Each row has a name. Each piece below is followed by the name of the row it came from, unless a question asks for something else. Each question is about the rows just above it.

Columns, left to right: B Z C A Q V
Mifu: [ -53 -121 -105   78  -28  -38]
Gabid: [ 29 -11 107 -13   8  58]
sote: [-12   8  29  58 -11 107]
ter: [-16 -33  20  18  44  76]
Pazun: [ 44  77  18 -16  20 -33]
nodib: [ -12    8   29   58  108 -102]
Which column holds this, read top down? [-121  -11    8]
Z
Which column holds this, read top down? [-121  -11    8  -33]
Z
Put [-16  44 -33  20  77  18] back in order: which row is it?
Pazun
Which row holds these entries in another order? [-102  108  -12   29    8   58]
nodib
Which row holds these entries in another order? [-12 -11   8  29  58 107]
sote
Which column holds [-28   8] top down?
Q

Columns, left to right: Y T G R P X E H S
sutu: [-35 -29  15 123 -15 -27  12  44 -24]
risub: [-19 -34  26 -35 -28 -17   7  40 -23]
Vod: [  7 -16 -35 -19 -28  40 -34  26 -23]
bil: [  -6    3  -25   12   30 -109   28    0   35]
gef: [-23  26 -35 -16 -18 -34 -28   7  40]
[-19 -34  26 -35 -28 -17   7  40 -23]
risub
[-19   7] is in which column, read top down?
Y
Put [-34  40 -17   7 -19 -35 -23 -28  26] back in order: which row is it?
risub
Put [ 26 -23   7 -16 -35 -19 -28  40 -34] back in order: which row is it?
Vod
[ 12  44 -24 -35 -29  15 123 -15 -27] is which row reordered?
sutu

Columns, left to right: M K W L J N
Silud: [  7   5   5  -4 -25  -4]
pezu: [ 4 -8  2  3  9  0]
fis: [107  18   6 -11 -64 -11]
tus: [107 -10   6  18 -64 -11]
Dukuf: [-63   8   7  -6 -29  -3]
vugot: [41 -4  2  1 -4 -2]
bobil: [16 -6  2  3  5 -1]
bida: [107  18   6 -11  -6 -11]
[ -8  18 -10   8] is in which column, read top down?
K
Which row holds these entries in another order? [-64 -11 -11   6  18 107]
fis
[-4  5 -6] is in which column, read top down?
J
Which column holds [2 6 6 7 2 2 6] top down?
W
Put [-64 -11 -10   6  18 107] back in order: which row is it?
tus

Columns, left to right: tib zema Deba Kosi lepa nelaf damaz lelo fifum
rodo: [ 16 -14  26   3   7 -53 -90 -31 -47]
tet: [ 39 -11 -47   2  -1 -65  28  -5  31]
tik: [ -5  13 -70 -15 -47  40  31  12 -25]
Which column holds this, read top down? [39 -5]
tib
[3 2] is in which column, read top down?
Kosi

Columns, left to right: Bigot Rar vap zufez pemu Nas
taze: [-26 -10  53  14  85 -24]
kof: [-33 -15  80   9 112 -50]
Gepa: [51 40 12  0 -2 -1]
Pepum: [-42  80 -15 -50 -33   9]
fov: [-33 -15  80   9 -43 -50]
Mafi: [-13  -5  12  10  36   5]
tugi: [ 3  2  1  0 -6 -3]
duno: [-50 -15   9 111  80 -33]
Which column holds this, read top down? [ 85 112  -2]
pemu
Which row holds these entries in another order? [-50 -33 -15   9  80 112]
kof
Put [-50 -15 -33   9 -43  80] back in order: which row is it?
fov
Put [-33   9  80 -15 -50 -43] back in order: which row is it?
fov

Columns, left to right: kived sifin Pigi Padeb pib sona noba
feli: [  36   64  108  -63   94 -108   71]
petin: [ -64  -91 -102   86   32  121   30]
tiv: [  64 -108  -63   35   60   94  108]
ros: [  33 -119   80   -4  -53  -48  -74]
dar: [  64 -108  -63   35   71   94  108]
Nam: [-30  55 -14 124   1 111 116]
[-64  64  33] is in which column, read top down?
kived
[ -63   35   94 -108   71  108   64] is which row reordered?
dar
Which column holds this, read top down? [ 80 -63 -14]
Pigi

Columns, left to right: Buviz Taz divev lidel das Ribi vofa zovun
pokem: [ 27  46  40 -49  -5 -10  12 -16]
nunug: [ 53   4  41  36 -13  55   1 -12]
zat: [-34  15  18   0   2 -40  26 -14]
gis: [  7  -3 -59 -38  77 -85  32 -77]
Bolug: [  7 -18 -40  35  15  16 -13  33]
rede: [-19  -1 -31 -30 -64  -2 -14  54]
Felop: [-14   7  16 -18 -40  35  15  33]
pizal: [ -3 -18  46 -43  31 -12  -2   8]
vomem: [ -3  13  61 -55  10 -28  38  50]
Put [  8  -2 -12  31 -43  46 -18  -3] back in order: which row is it?
pizal
Put [-43 -18 -12  -3  -2   8  31  46] back in order: which row is it?
pizal
Which column holds this, read top down? [-30 -18]
lidel
[ 40  41  18 -59 -40] is in which column, read top down?
divev
[ 16 -13  33   7 -18 -40  35  15] is which row reordered?
Bolug

Columns, left to right: Tor Betof sef Gekom
luv: [89 90 55 92]
zefab: [120  61 -18  93]
nonu: [ 22  85 106  38]
Poz: [-84 -23  29 -48]
liler: [89 90 55 80]
vulu: [-29 -55 -68 -21]
rasum: [116  36 -54  85]
zuse: [ 86  22  38 106]
pef: [ 10  81  29 109]
mino: [ 85  38  21 106]
pofi: [ 10  81 109  30]
kudid: [119  47 -38  90]
Which column holds [22 81 38] top down?
Betof
Which column holds [120  22 -84  89 -29 116  86  10] top down?
Tor
Which row holds these entries in another order? [ 30  10  81 109]
pofi
Put [ 22  38  85 106] back in order: which row is it?
nonu
Which column holds [ 55 -18 106  29  55 -68 -54  38] top down?
sef
[ 38  22 106  85] is which row reordered?
nonu
Which column holds this, read top down? [106 109]
Gekom

